A small network was shown many inputs. Here are its activations along a few directions, one row for each input.
In each table, some parts of the input vary, and every possible input appears once, in random order.
A made-up example of a description, with smaller parts first: one of 6 places along a line, together with either a single point or one of 9 places around a ring or (one of 2 separate values, together with one of 5 places around a ring).
Shared parts are said once, and a part with two or three values counts as separate values.
In the rows, 128 means zero.

Rows:
R1: [175 163  87 132  89 142  46 170 186 136 175]
R2: [121  89 108  93 182 145 218 119  70  92 119]
R3: [ 28 104 185 138 134 132 144  78  40 133  89]
R4: [ 71  86 191 148 135 126 155  72  77 136  34]
R5: [ 48 101 248 122 137  54 179  93  71 145 122]
R6: [ 90 146 177 167  78 132  26 118 148 171  90]
R7: [206 128  54 105 161 146 174 160 168  88 149]
R8: [198 134  53 101 160 148 166 161 155  89 170]
R9: [ 75  97 189 159 133 121 155  75  77 139  22]
R10: [177 142  39 102 161 145 166 152 145  92 198]
R11: [152 172  72 133  91 140  47 160 176 138 204]
R12: [ 55 161 160 163  77 131  19 107 121 175 147]
R13: [ 79 153 179 163  75 133  17 118 132 173 114]
R14: [ 67 163 171 164  73 137  19 118 125 174 131]
R15: [200 162  89 149  86 136  62 163 206 143 127]
R16: [220 133  57 119 155 141 176 155 175  98 125]
R17: [ 99  98  92  94 182 143 217 109  60  95 150]
R18: [189 142  47 102 158 150 168 162 149  90 185]
R19: [217 125  58 111 157 145 177 152 175  95 135]
R20: [183 157  87 135  91 141  55 170 199 134 153]
R21: [110  98 102  93 180 149 220 120  63  93 135]
R22: [205 140  98  86 160  85 197 172 177  99 212]
R23: [ 41  94 192 138 137 128 141  78  48 132  73]
R24: [182 169 136 118  91  77  79 183 209 147 221]
R25: [127  97 155  76 183  78 251 131  91 103 164]
R26: [196 153  90 140  88 141  62 161 206 141 138]
R27: [107 142 178 171  75 131  34 110 157 177  74]
R28: [164 173  81 132  86 145  48 170 180 136 190]
R29: [ 87 158 236 149  77  59  54 134 157 186 165]
R30: [131  84 108  98 183 143 225 119  86  89  97]
R31: [112 153 176 183  74 126  36 113 158 178  63]
R32: [ 17 104 173 138 137 126 142  68  37 135 107]
R33: [146  82 110 104 178 142 227 112  96  97  83]
R34: [ 53  88 190 142 139 126 151  79  65 129  49]
R35: [149  90 109 114 178 138 227 115  96 100  71]
Question: The inputs of R13 and R1 match in every part but one. If R29 is changed in the same way as R13 into R1, which row does it become?
Answer: R24
Question: What is each input in this table made of?
Answer: one of 5 places around a ring, together with either a single point or one of 6 places along a line
Question: Change only the place on the ring of 5 in R9. List by row number the other rows that result.
Answer: R15, R16, R31, R35
Question: Which other rows agree with R2 in the place on the ring of 5? List them by row number.
Answer: R17, R21, R25, R30, R33, R35

Rows:
R36: [167 151  82 154 106 143  77 136 185 128 122]
R37: [107 164 145 128 101  95  89 137 135 150 211]
R38: [116 108 149  93 164 109 185 136 102 100 157]
R39: [163 103  68 112 155 183 167 131 113  97  94]
R40: [130 148 154 123 103 103  80 157 155 134 183]
R41: [168 164 117 145 105 128  90 155 174 145 134]
R42: [ 43 128 214 176  87 133  42  80 105 180  56]
R43: [151 140 135 125  96 105  89 149 170 149 162]
R44: [ 88 123 137 101 164 100 194 120  82 118 185]
R45: [160 122 111 119 164 133 195 131 119 110 109]
R46: [168 145  73 137 103 174  65 156 166 132 117]
R47: [162 108  75 129 163 149 180 111 130  94  98]
R48: [138  98 128  96 156 110 195 127 116 114 136]
R49: [ 31  88 203 154 126 127 145  65  40 142  28]
Question: The inputs of R39 and R46 match in every part but one. If R47 is changed in the same way as R39 into R46, which row does it become?
Answer: R36
Question: What is each input in this table made of?
Answer: one of 2 separate values, together with either a single point or one of 6 places along a line

Rows:
R50: [ 97 107 182 142 135  93 170  93 107 152  65]
R51: [ 63 109 125 153 147 161 135  76  79 127  69]
R52: [113 113  84  91 165 165 194 126  62 101 163]
R53: [177 151  28 137 150 171 127 143 159  98 136]
R54: [158 154  48 102 139 161 125 175 127 111 198]
R55: [ 96  78 160 133 134 149 139 103  96 128  33]
R56: [148 158  73 156 104 166  52 119 171 138 131]
R57: [180 150 134 150  92 100  92 138 198 164 128]
R58: [117 101 119  89 167 101 205 118  86  89 183]
R59: [ 69 156 151 146  91 148  58 124  89 153 140]
R60: [133 106  67 130 178 173 194  96  91  89 102]
R61: [ 49 103 170 114 137  94 150  97  77 129 146]
R62: [167  74 106 110 161 160 197 125 108  90  61]
R63: [129 146 124 123  94 103  73 144 168 141 211]
R64: [ 79 107 207 118 150  88 158 111  95 142 112]
R65: [144 108 162  91 177  97 217 130 108 103 146]
R66: [130 159  91 125  96 155  50 151 141 151 188]
R67: [ 98 144 212 146 107  90  88 132 130 157 129]
R68: [ 86 152 136 177 102 157  59  96 114 141  86]
R69: [168 107 131 118 163 101 230 113 121 113  95]
R70: [ 69 143 178 142  91  96  79 117 115 144 160]
R71: [ 44 115 141 118 134 153 136 103  54 139 126]
R72: [116 122 168 158  90 147  65 121 131 143  52]
R73: [118 145 188 170  92  94  95 114 141 167  84]
R74: [182 148 130 100 146 101 160 177 178 114 183]
R75: [209 118  69 115 132 159 133 169 177  99  95]
R76: [155 150 164 125 106  99  86 156 187 155 176]
R77: [157 142  86 100 138 103 145 166 154  99 220]
R78: [178 126 109 135  90 155  58 145 188 139  93]
R79: [211 147  95 128 133 101 168 160 190 124 131]
Question: What is each input in this table made of?
Answer: one of 5 places around a ring, together with one of 6 places around a ring
Question: Change only the place on the ring of 5 in R77. List by row number the other rows that result.
Answer: R58, R61, R63, R70
